A small network was shown many inputs. Here are its activations along a few directions, one row for each input.
In each table, some parts of the input vary, and every possible input appears once, in random order.
A made-up example of a description, with smaller parts first: one of 5 places around a ring, together with either a single point or one of 9 places along a line or (one of 3 separate values, together with one of 4 places along a line).
Shared parts are said once, and a part with two or three values counts as separate values.
In the rows, 128 means zero.

A family of inputs:
row 1: [130 119 106 127 167 117 173  96 133 152 131 119  76 126 117]
row 2: [138 150 115 122 110 116 107 132 126 133 101 141 114  93 142]
row 3: [142 112 167 133 177  50 154 118 131  93 169  85 116 190 104]
row 4: [ 79  99 130 137  78 188 123 148 119 134 134 143 149 133 125]
row 5: [136 107 164 126 181  37 155 122 150 105 154  95  93 177 103]
row 6: [ 92 113 120 117 101 172 119 155 120 130 150 139 176 133 122]
row 7: [142 124 134 119 107 138 114 142 143 127 123 131 140 122 131]
row 8: [125 162  99 103 142 130  94 148 135 155 100 164 146  78 125]
row 9: [149 123 119 138 165 137 176  89 117 135 144 112 108 144 137]
row 10: [119 157 111 126 120 149 104 140 122 139  91 161 144  84 131]
row 11: [127 156 106 132 124 153 100 138 119 138 108 153 154  96 138]
row 12: [125 117 137 129  90 141 116 132 138 123 113 135 131 115 138]
row 13: [141 118 146 144  90 163 115 120 126 111 126 124 155 139 150]
row 14: [145 129 136 122 101 146 115 131 129 112 132 125 162 133 136]
row 15: [137 118 117 136 153 138 173  92 123 146 132 108  81 133 127]
row 16: [154 157 113 113 125 112 104 143 131 139 111 139 123 100 135]
row 17: [127 104 181 151 158  63 157 108 135  94 149  85  88 186 115]
row 18: [ 91 104 132 139  90 190 120 147 117 127 148 137 165 139 131]
row 19: [147 149 126 137 102 135 107 129 117 126 103 129 119 111 144]
row 20: [128 111 146 144  76 162 112 123 132 120 116 119 133 133 145]
row 21: [ 88 108 119 112 106 165 117 165 134 145 139 147 154 123 115]
row 22: [129 168 100 114 136 137  98 145 121 142 114 157 163  91 124]
row 23: [144 126 107 113 183 108 177 104 138 149 134 124  96 128 116]
row 24: [155 151 122 135 109 139 108 123 112 121 115 128 139 119 155]
row 25: [ 72 102 122 122  90 170 120 155 128 140 130 152 144 116 124]
row 26: [149 132 105 123 176 121 171  97 124 142 150 110 111 145 118]
row 27: [111 157 103 116 127 134  95 142 130 149  92 166 132  71 127]
row 28: [140 104 177 151 166  64 158 103 132  86 161  85 106 197 122]
row 29: [159 162 115 121 120 122 106 136 116 123 123 131 143 112 136]
row 30: [122 102 167 139 169  43 154 115 142 103 148  94  79 172 105]
What do these inputs look like to the network?
Answer: one of 5 places around a ring, together with either one of 2 separate values or one of 4 places along a line
Changing only the place on the ring of 5 turns row 29 into row 24. The same change can be made to row 3. Which row results?
Answer: row 28
Which other rows agree with row 2 in the place on the ring of 5? List them by row number.
Answer: row 1, row 12, row 25, row 27, row 30
Which other rows does row 26 become when the choice among 2 separate values takes its other values? List them by row number.
Answer: row 3

A family of inputs:
row 31: [168 179 133 128  81 107  36 175 125 128  93 141 155  90 155]
row 32: [188 155 156 124 153  27  83 113 141  91 118  93  99 133 129]
row 33: [112 101 150 138  83 187 127 136 121 112 142 134 171 140 128]
row 34: [109  90 154 142 147 118 153 129 127 110 170 105 139 181 122]
row 35: [179 203 135 126 150  62  68 137 127 114  83 135 114  75 142]
row 36: [116 167  89 109 174 108 135 131 119 146 112 157 116  86 113]
row 37: [157 162  88 138 154 133 145  91 110 156  89 143 102  87 147]
row 38: [161 127 121 122 160 109 174  95 131 136 132  94  87 152 128]
row 39: [151 170  93 121 164 140 145 102 117 153  94 138 114  96 136]
row 40: [130  93 154 163 117 138 153  97 116 110 150  95  96 181 143]
row 41: [110 148 100 108 180 104 133 133 144 152  93 162 103  80 110]
row 42: [126  93 158 152 136 134 152 116 127 112 165 102 123 182 117]
row 43: [ 90 128 100 103 112 152 102 162 142 162 110 168 135  90 120]
row 44: [116 139  91 104 115 172 107 152 126 154 126 159 169  96 136]
row 45: [152 168  96 119 174 134 141 107 127 153 104 151 123  89 124]
row 46: [127 122 117 114 171  74 164 122 130 130 152 112  94 138 101]
row 47: [ 97 142  91 103 107 158 103 160 116 153 126 161 150  94 119]
row 48: [161 124 126 121 170 100 170  97 140 137 146 109  98 141 117]
row 49: [148 134 189 158 107  51  73 129 137  72 133  80 133 172 139]
row 50: [120 107 128 114 174  66 161 120 154 139 134 119  85 133  99]
row 51: [116 100 143 152  59 189 132 119 116 109 130 130 143 139 155]
row 52: [144 123 121 112 181  87 168 113 138 133 152 114 110 147 120]
row 53: [135 165  92 106 185 123 138 122 127 149 112 156 130  92 128]
row 54: [146 141 175 146  48 105  50 166 137  74 112 128 172 143 146]
row 55: [127  94 156 153 129 144 153 111 122 107 151  91 113 186 127]
row 56: [ 83  82 168 140 141 102 148 133 149 118 155 109 111 172 105]
row 57: [ 97  94 147 126  93 172 127 151 120 111 147 141 184 143 132]
row 58: [ 92  95 156 141 137 108 149 136 119 111 172 107 122 178 103]
row 59: [133 144  95 119 106 186 111 137 129 158 119 152 159  93 129]
row 60: [ 69  88 160 125  86 156 123 162 138 122 133 147 152 139 115]
row 61: [ 79  99 149 123  82 159 122 161 113 114 148 145 164 141 115]
row 62: [129 145  92 121  97 193 114 131 122 152 107 140 150 100 142]
row 63: [166 121 121 132 147 103 176  84 129 140 132  97  73 141 145]
row 64: [134 138  89 138  86 186 112 118 122 156 107 144 136  88 154]
row 65: [113 100 147 140  74 195 132 132 119 106 129 122 157 143 138]
What do these inputs look like to the network?
Answer: one of 5 places around a ring, together with either a single point or one of 6 places along a line
Changing only the place on the ring of 5 turns row 41 into row 60. The same change can be made to row 45. Which row results?
Answer: row 33
Which other rows agree with row 42 in the place on the ring of 5? List them by row number.
Answer: row 34, row 40, row 49, row 55, row 56, row 58

A family of inputs:
row 66: [ 87  91 161 138 166  89 137 143 140 115 166 114 149 187 115]
row 67: [177 134 163 121 168  54 141 102 152  88 138  84  95 169 129]
row 68: [147 166  80 109 100 160 104 161 131 166  94 155 157  87 144]
row 69: [124 135 110 144  72 225 131 123 101 112 125 158 190 111 145]
row 70: [133 162  76 112 111 153  68 155 130 169 107 151 143  75 124]
row 71: [115 177 108 104  94 128  67 167 109 135  71 161 132  80 137]
row 72: [124 133 122 136  92 230 114 141 105 135 129 143 179 111 150]
row 73: [ 76 137 132 120  58 164  85 178 113 119 105 162 147 107 136]
row 74: [114 126 105 123  66 194 121 171 129 152 125 158 168 117 142]
row 75: [128 150  95  96  93 126  72 149 146 144  93 158 154  55 145]
row 76: [158 171  82 132 103 187 121 110  96 127  88 154 180  79 154]
row 77: [ 92  90 125 117 153 109 178 117 127 140 165 125 111 155  91]
row 78: [115  72 114 133 162 157 201  87 137 143 131 110  73 156 122]
row 79: [118 142 125 113 203  54 146 142 117 119 153 130 102 122 102]
row 80: [134 139 104 114 189  71 166 106 125 149 149 142  87 123  98]
row 81: [ 90 109 122 111  56 158  90 158 144 130 123 163 170  85 145]
row 82: [ 79  94 147 122 169  92 156 153 116 110 166 117 122 153  96]
row 83: [129 138 141 125 203  53 130 133 145 121 146 125 130 156 121]
row 84: [102 120 102 125  76 187  85 167 132 154 137 151 159 102 118]
row 85: [ 86 126 157 155  64 173  74 162 137 118  92 176 161  96 133]
row 86: [156 142 159 122 180  57 129 119 150  95 147  97 111 152  89]
row 87: [204 122 177 144 155  45 154  99 137 104 138  78  80 162 135]
row 88: [114  94 172 132 142  91 136 129 144  89 163  87 130 189  87]
row 89: [149  96 166 187 118  92 151  72 112  96 163  51  70 213 149]
row 90: [152 119  98 129 199 120 192  74 140 148 113 124  55 123 134]
row 91: [115 125 121 116  81 214 112 144 112 141 138 166 173 116 143]
row 92: [136  84 178 131 133  87 146 114 144  82 160  81 119 203 121]
row 93: [191 142 147 180 152  54 144  61 121  99 140  51  54 178 156]
row 94: [127 143 116 121 188  99 189  93 144 160 123 120  76 117 113]
row 95: [149 163  91 103 113 179  97 132 113 158 108 164 163  85 147]
row 96: [160  76 192 150 117  81 159 109 126  98 160  73  97 194 133]
row 97: [125 164 134 141 100 136  58 152 135 132  59 173 147  65 136]
row 98: [ 90  95 132 124 156 133 198 102 139 151 138 106  98 150 103]
row 99: [156 174  98 123 122 199 100 126 102 153  99 141 169  81 160]
What do these inputs look like to the network?
Answer: one of 2 separate values, together with either one of 8 places along a line or one of 9 places along a line
Changing only the choice among 2 separate values turns row 76 into row 69. The same change can be made to row 99. Which row results?
Answer: row 72
Which other rows does row 77 become when the choice among 2 separate values takes its other values? List them by row number.
Answer: row 80

A family of inputs:
row 100: [106 100 156 124  67 137  91 173 133 113 151 122 162 155 128]
row 101: [142 122 162 161  52 155  94 128 107  87 131 108 153 153 156]
row 102: [102 155 106 108 142 115 111 149 129 142  95 171 131  76 122]
row 103: [134 137  68 108 159 168 182  96 126 181 111 141  89  91 123]
row 104: [148  92 190 144 164  49 166 100 145  82 160  73  90 198 114]
row 105: [101 100 132 130 135 170 156 127 120 123 160 123 157 161 116]
row 106: [ 99  72 116 139 122 184 192 101 126 150 157 121 115 157 131]
row 107: [142 159 109 104 105 115  70 159 144 139 107 152 154  81 129]
row 108: [ 67  95 158 140 108 145 121 155 130 115 138 141 142 145 107]
row 109: [179 180 125 144 100 143  73 122 123 123  75 136 141  89 167]
row 110: [139 163  85 105 173 143 146 127 115 156 123 157 142  90 123]
row 111: [177 162 127 129 209  11 133  98 137 126 128  90  59 138 120]
Changing only one part turns row 106 into row 103. The same change can be made to row 108. Which row results?
Answer: row 102
What do these inputs look like to the network?
Answer: one of 2 separate values, together with either a single point or one of 5 places along a line
Which other rows does row 101 become when the choice among 2 separate values takes its other values? List them by row number.
Answer: row 109

A family of inputs:
row 112: [126 155 105 117 120 150 105 140 126 141 101 162 151  83 136]
row 113: [123 133 115 119  83 180 104 146 127 137 113 151 163 101 136]
row 114: [168 143 145 123 168  36 117 122 145 115 134  99  96 142 121]
row 115: [131 111 129 142 165 119 171  92 133 136 135 106  86 151 123]
row 116: [117 123 106 123  63 188 100 152 121 147 127 144 158 111 144]
row 117: [ 77  80 147 126 137 129 157 141 136 125 164 123 127 166 100]
row 118: [125 176  93 118 138 138 100 142 113 147  96 163 139  75 131]
row 119: [136 119 146 136 141  79 145 109 136 118 121 104  78 144 128]
row 120: [124 146 117 120 106 166 104 145 127 137 102 159 158  93 138]
row 121: [121  93 191 162  93 127 121 130 119  73 161  93 151 195 133]
row 122: [159 130 114 121 195  95 183  88 126 132 153 104 100 147 118]
What do these inputs look like to the network?
Answer: either one of 2 separate values or one of 4 places along a line or one of 5 places along a line
List by row number the other inputs of the same sort as row 114.
Answer: row 115, row 119, row 122

A family of inputs:
row 123: [126 135  92 107 171 116 152 130 135 162 136 142 109 111 110]
row 124: [135 161 107 115 180  89 123 128 122 136 112 138 119 104 117]
row 125: [160 137 141 144 134  95 112 113 134 123 118 100 102 136 141]
row 126: [164 147 129 122 140  86 120 113 142 125 107 119 101 114 134]
row 127: [140 115 120 133 143 134 152 112 130 136 153 107 122 154 128]
row 128: [122 165 105 120  81 190  64 163 113 129 101 174 189  72 147]
row 129: [119 117 174 136 119 104 106 146 133  95 144 118 151 160 120]
row 130: [140 133 154 140 127 103 126 127 114  98 144 111 133 153 126]
row 131: [146 126 151 143 108  91 112 125 128 105 129 102 104 144 132]
row 132: [105  93 141 142 121 140 168 110 117 116 148 114 114 160 126]
row 133: [130 162 106 123  59 168  63 162 120 142  84 175 171  67 163]
row 134: [124 103 133 124 119 128 150 126 120 121 159 107 123 162 126]
row 135: [ 83  79 156 146 113 138 150 131 136 108 150 121 134 167 119]
row 136: [123 104 131 145 146 147 163  98 124 133 141 116 106 157 129]
row 137: [125 114 122 125 155 139 176 100 132 136 129 128 108 128 121]
row 138: [125 110 173 141  99  90  93 143 145 100 129 111 125 150 122]
row 139: [139 165 107 115 156  78 113 124 139 143 101 132  91  99 125]
row 140: [105 127 104 120 172 129 170 113 125 158 125 144  97 106 114]
row 141: [152 146 141 143 152 109 126 114 124 113 133 107 131 145 134]
row 142: [108 139  87 109  70 213  94 157 120 161 115 170 186  80 134]
row 143: [ 91 134 102 124  75 232 112 155 117 154  94 174 166  86 135]
row 144: [104  89 155 125 113 129 130 148 136 117 160 112 140 166 120]
row 145: [145 122 112 109 153 125 160 115 138 142 138 123 121 128 122]
row 146: [159 150 131 121 162 100 134 118 129 117 119 127 130 122 129]
What do these inputs look like to the network?
Answer: one of 4 places along a line, together with either a single point or one of 5 places along a line
Changing only the place on the line of 4 turns row 135 into row 144. The same change can be made to row 140. Which row results?
Answer: row 123
Which other rows does row 130 become when the place on the line of 5 takes its other values? List them by row number.
Answer: row 124, row 129, row 141, row 146
Which other rows agree with row 133 in the place on the line of 4? List them by row number.
Answer: row 125, row 126, row 131, row 138, row 139
